A small network was shown many inputs. Here are its activations along a few directions, one row for each input.
Each table varies a few parts of the input and shows all the possible inputs, shuffled.
A made-up example of a description, with smaller parts first: one of 4 places along a line, together with either a single point or one of 11 places around a ring or (one of 3 separate values, together with one of 8 places around a ring).
Shared parts are said once, and a part with two or three values counts as separate values.

Other details of the inputs vary at random and push rows far along two fixed directions, the same in every table; ignore that.

Rows:
row 1: [-23 -30  -3  12  10 -19 -13  23 -17  19 -27]
row 2: [  6  13 -31  11 -16  16  -7 -25  16 -30  15]
row 3: [-24 -14  26   9   8   0   0  13 -48  15 -10]
row 4: [  7   7  -2  15  -8   2 -12   8  19 -45  20]
row 5: [-26 -22  12  15  19 -22   0  19 -28  14 -10]
row 6: [-31 -16 -13   9  18  -4 -13  16 -25  24 -16]
row 7: [ 18  -6  12   9  -4  16 -11  -2  12 -47  14]
row 8: [ 14  14  -6  25  -8  -8  -7  -6  20 -35  25]
row 9: [ 21  -1 -16   3  -9  24 -20 -25  12 -31   8]
row 10: [ 11   0 -24   6 -16  32  -6 -22  13 -34  11]
row 11: [-14 -17 -13   2   2 -20  -7 -10 -40  31  -8]
row 12: [ 36  62  39 -54  -2   0  41   5  85  21  24]
row 13: [ 13  12  16  14 -17  19  -7 -23   2 -38  20]
row 14: [  8   4 -10   9   1  12 -34  -4  24 -31  19]
row 15: [ 10  16 -26  20  -5  10 -21 -12  24 -23  21]
row 16: [  7  26  12  28 -11  -1 -13 -12  12 -28  36]
row 17: [-23  -9 -26   9   7  -7  -1  -8 -34  29 -23]
row 18: [ 16   4  18  10  -5  19 -13  -4   6 -46  19]
row 19: [-15 -23 -16  12  -1 -23  -2  -2 -25  23 -33]
row 20: [-21 -24 -12   1  14  12  -8  13 -35  20 -25]
row 21: [ 41  40  38 -73  -5  21  43  17  80   4   4]
row 22: [  4  37  38 -66  10 -17  61   9  27  72 -20]
row 23: [ 17   0   0   8 -12  18  -7   5   9 -49  11]
row 24: [ 45  45  24 -71 -16  19  53   3  77   8   1]
row 25: [-15 -18  12  10   8  -7  11  -4 -46  16 -16]
row 26: [-28 -13  19  16  18 -19  -2  18 -35  16  -5]
row 27: [ 16  15 -15  15 -19  -1   0 -17  11 -41  13]
row 28: [ 15  13 -20  17  -3   4 -27 -15  23 -22  23]
row 29: [ -3   5 -18  11  -6  20 -19  -1  25 -35  22]
row 30: [  8  25   9  19 -17   4  -9 -26   5 -33  24]
row 31: [-18 -12 -21   5   9 -13  -6 -10 -35  29 -20]
row 32: [-30 -10 -26  17   9 -11   3   7 -27  32  -6]
row 33: [  7  28  31 -67  11 -20  63  10  34  71 -24]
row 34: [  0  18  23  20  -7   7 -20  -2  13 -38  31]
row 35: [ -9 -29  -6  -4   3  -5  -5  -6 -44  27 -11]
row 36: [-18 -21 -20   3   8   8   1  -5 -37  25 -26]
row 37: [ 14  16 -13  24 -12  -6  -5  -2  18 -36  24]
row 38: [-26 -26 -15   1   9  13   1  14 -36  18 -19]
row 39: [-13 -38  -1   4   6  -4  -9  20 -27  14 -35]
row 40: [  7   5   4  16  -4   0 -13   4  21 -45  21]
row 41: [-22 -24   0   2  13 -17 -19  15 -32  27  -1]
row 42: [-15 -16 -10  11   9 -25 -12   4 -33  37   4]
row 43: [ 14   8  23 -75   2  -2  51  17  41  72 -45]
row 44: [ 17   2 -16  23 -13  -5 -22  -6  32 -28  10]
row 45: [ 11  15  38 -72  12  -5  64  13  30  67 -28]
row 46: [ 21   0  -2  11 -14  13  -1 -17   9 -44  10]
row 47: [-19 -14   2  23  15 -30   7   8 -30  24  -5]
row 48: [ 16  13  -9  16 -14  -3  -2 -20  13 -40  14]
row 49: [-12 -32   1  -6   9  -1 -14  12 -42  22 -10]
row 50: [-15 -27  -7  -2  15   6 -14  11 -37  21 -22]
Each input here is: one of 5 places around a ring, together with either a single point or one of 4 places along a line or one of 5 places along a line.
Changing only the place on the ring of 5 turns row 34 into row 30. The same change can be made to row 6. Which row results?
Answer: row 17
Which other rows agree with row 18 in the place on the ring of 5? List them by row number.
Answer: row 3, row 7, row 20, row 21, row 23, row 38, row 39, row 49, row 50
Which other rows agree with row 28 in the place on the ring of 5? List them by row number.
Answer: row 8, row 12, row 15, row 16, row 32, row 37, row 42, row 44, row 47
Which other rows does row 45 become when the place on the line of 5 takes its other values? List them by row number.
Answer: row 13, row 24, row 25, row 46

Rows:
row 51: [ 14 -23   7  35   1  13 -44   8  -1 -70  34]
row 52: [ 10 -11  23  53  -7  -3 -30   2   3 -81  14]
row 53: [ 36  45  -7 -35 -16 -16  28   8  93  -1  15]
row 54: [ 32  36  -1 -60 -17  56  40  -9  64 -14  -6]
row 55: [-42 -14  16  46  12 -42  11 -13 -84  38 -17]
row 56: [-60 -41   7  24  28   4  -4  45 -73  18 -26]
row 57: [-11   7 -54  50  -7  18 -33  -6  16 -55  22]
row 58: [  5 -12  12 -77  14  -4  60  14  -7  87 -50]
row 59: [ 24 -15 -12  42 -26   9 -12 -40  -6 -75  -8]
row 60: [-60  -9  -8  31  19  -2   6   0 -89  41  -6]
row 61: [ 26 -19 -24  32 -31  11 -11 -30 -12 -74   4]
row 62: [-18 -10  47 -74  30   0  15  50   7  93 -32]
row 63: [ 37  62  32 -40 -19  -1  37 -16  58   0  39]
row 64: [-12  -2  53 -59  20 -30  56  59   1  72 -33]
row 65: [  7   2 -30  64 -14 -23 -28 -19  22 -59  11]
row 66: [-44 -23  -3  18  20 -13 -32 -12 -85  57  -4]
row 67: [ 13   9  -8  39  -8   6 -34 -37 -17 -49  53]
row 68: [-27 -58 -24   4  10   6 -24  -7 -80  41 -47]
row 69: [ 32  38 -13 -50  -5  14 -14   0  97  21  15]
row 70: [ 38  38 -12 -43  -3  -2  14   4  94   9  21]
Changing only one part turns row 70 into row 58. The same change can be made to row 69. Which row results?
Answer: row 68
What is each input in this table made of?
Answer: one of 4 separate values, together with either a single point or one of 4 places along a line
Which other rows does row 52 become when the choice among 4 separate values takes its other values? List them by row number.
Answer: row 55, row 59, row 65
A walk changes only the place on the line of 4. It starts at row 66 and steps to row 67. List the rest of the walk in order.
Answer: row 63, row 55
Which other rows agree with row 62 in the choice among 4 separate values? List them by row number.
Answer: row 51, row 52, row 56, row 64
